A small network was trained on made-up records. Each row is its average activation on records with the value named, seen along a few directions.
Values that are neighbours, or in one group, have similar rows; names and order tell nothing.
In the rows, 500 means zero.
Random noise pushes rows far along 5 fixed directions. That doesn't count. These rows show it; they differ only by the noise:
[586 620 417 629 429 384 593 527 422 532 438 516 455 527 436 483 541 525]
[488 536 464 509 509 467 494 548 420 465 486 499 499 475 480 565 447 523]
[488 530 442 486 537 538 536 543 500 470 495 537 429 508 464 538 496 488]
[431 528 458 555 362 482 587 543 529 406 425 495 612 648 454 595 373 503]
[569 619 469 653 396 141 546 419 556 555 432 565 552 503 540 424 448 506]
[503 530 460 481 593 422 450 543 466 486 504 531 432 405 510 536 473 518]
[501 529 490 470 586 399 457 465 497 518 537 563 446 400 545 488 470 485]


W, 20 values:
w4: [464 532 508 641 289 540 590 590 572 398 378 449 600 702 458 552 434 490]
w8: [517 508 450 545 485 405 497 533 599 485 508 534 481 494 510 429 566 533]
w9: [544 536 496 512 493 490 508 502 292 558 531 418 540 503 487 596 476 569]
w6: [485 455 525 517 400 633 515 439 407 469 500 506 656 532 433 568 471 507]
w7: [500 569 540 513 491 429 487 392 360 566 569 548 581 472 543 484 458 464]
w12: [371 348 505 365 426 715 503 612 542 357 448 373 705 613 418 704 401 555]
w18: [579 559 467 548 479 414 591 497 645 571 430 540 457 585 461 477 465 448]
w15: [501 546 481 553 466 469 537 434 424 524 520 524 572 482 469 498 541 528]
w1: [504 552 368 541 546 595 567 672 522 454 422 453 282 605 415 504 595 588]
w17: [470 440 624 500 469 407 421 442 680 468 490 504 594 498 594 443 440 455]
w19: [436 392 564 443 455 603 490 487 549 424 527 490 611 489 509 461 491 475]
w14: [485 567 316 662 417 343 467 787 610 336 288 432 481 621 421 649 425 643]
w11: [449 445 416 501 495 479 487 652 526 400 460 405 501 522 464 522 501 580]
w3: [589 475 461 478 591 499 425 653 452 537 424 439 434 445 415 584 551 549]
w13: [583 505 550 569 423 356 462 487 458 569 428 511 532 426 526 504 533 495]
w5: [481 434 481 411 608 452 483 502 602 503 520 505 462 481 512 506 549 519]
w16: [568 556 582 588 474 253 458 396 557 575 468 582 559 476 602 436 436 482]
w20: [505 410 505 389 682 639 388 530 461 504 585 432 373 348 511 436 618 508]
w10: [522 493 565 560 402 584 490 485 436 534 477 392 532 561 504 443 531 505]
w2: [473 507 573 568 397 517 546 530 460 486 447 393 546 579 539 481 449 532]
A value of W combines one of 5 hidden first parts with one of 4 second parts; all combinations occur once.
Question: w17 and w13 share the first part; w17 and w4 share the second. Which value has the first part of w4 and the second part of w13?
Answer: w16
Question: w11 and w8 share the first part; w11 and w1 share the second. Which value has the first part of w1 and the second part of w8?
Answer: w14
Question: w10 and w3 share the first part; w10 and w20 share the second. Which value has the first part of w20 and the second part of w3?
Answer: w12

L, 15 values:
l2: [506 476 526 497 631 597 374 622 693 431 472 496 313 380 553 373 601 478]
l6: [639 594 485 661 304 129 666 244 660 669 409 628 616 590 532 374 505 433]
l15: [391 448 536 372 561 253 319 276 838 513 575 658 587 429 672 354 366 433]
l12: [549 563 490 465 500 793 611 453 183 585 585 504 405 488 425 487 632 455]
l7: [434 337 407 292 641 842 586 590 872 441 462 559 320 530 353 547 637 441]
l4: [632 470 543 551 523 242 370 438 707 576 415 516 502 375 534 388 638 534]
l9: [583 700 391 577 517 728 705 451 311 612 583 604 210 580 415 423 688 400]
l11: [272 384 593 297 678 758 439 503 656 357 636 591 414 550 665 594 342 395]
l8: [574 555 532 426 509 687 561 406  36 638 638 553 538 426 378 605 547 477]
l1: [430 375 522 394 492 704 558 407 436 487 533 499 656 598 461 568 473 483]
l14: [393 417 682 319 618 477 339 401 496 468 672 471 515 325 724 411 388 469]
l5: [576 466 605 517 423 639 662 162 544 677 732 610 423 550 531 234 686 347]
l10: [444 549 395 574 465 445 587 623 837 412 427 519 391 668 501 462 450 508]
l3: [394 371 599 500 417 448 500 534 724 435 452 404 660 613 542 473 429 472]
l13: [493 546 358 396 698 634 533 593 478 472 508 564 348 518 455 600 510 448]
The values of L form a 3 by 5 grid.
Question: Fewest steps between l14 and l4?
Answer: 3
A value of L combines one of 5 hidden first parts with one of 3 second parts; all combinations occur once.
Question: l6 and l12 share the first part; l6 and l8 share the second. Which value has the first part of l8 and the second part of l12?
Answer: l13
Question: l5 and l14 share the first part; l5 and l3 share the second. Which value has the first part of l3 and the second part of l14?
Answer: l2

G, 11 values:
g9: [544 557 426 572 622 304 328 695 466 473 429 368 318 353 559 485 531 666]
g1: [649 538 406 571 551 419 524 535 396 590 452 521 440 438 396 545 636 559]
g3: [283 451 695 388 468 527 362 343 537 407 636 555 690 517 667 571 186 361]
g5: [557 445 537 421 511 618 528 501 451 557 496 448 517 459 456 463 632 515]
g2: [480 506 433 410 711 333 444 501 642 508 519 679 368 382 559 520 459 468]
g7: [655 605 471 403 556 729 714 164 253 777 737 682 298 443 443 305 816 367]
g8: [516 419 409 526 517 312 408 735 632 371 321 441 631 478 415 691 422 642]
g6: [552 626 403 627 577 319 511 611 501 535 417 572 372 487 479 510 490 501]
g4: [563 665 632 732 184 447 620 324  42 645 554 344 716 577 524 373 412 491]
g10: [578 526 547 543 467 540 507 449 544 521 536 444 370 491 579 297 625 495]
g11: [391 301 497 401 578 525 417 583 975 354 436 532 489 508 509 508 525 488]
The values of G form a line.
Question: A walk along G starts at g11 and steps to its neighbour g5. Put g9, g1, g4, g10 in the order it reaches them.
Answer: g1, g4, g9, g10
Question: List every value one step from g6, in the order listed.
Answer: g3, g2
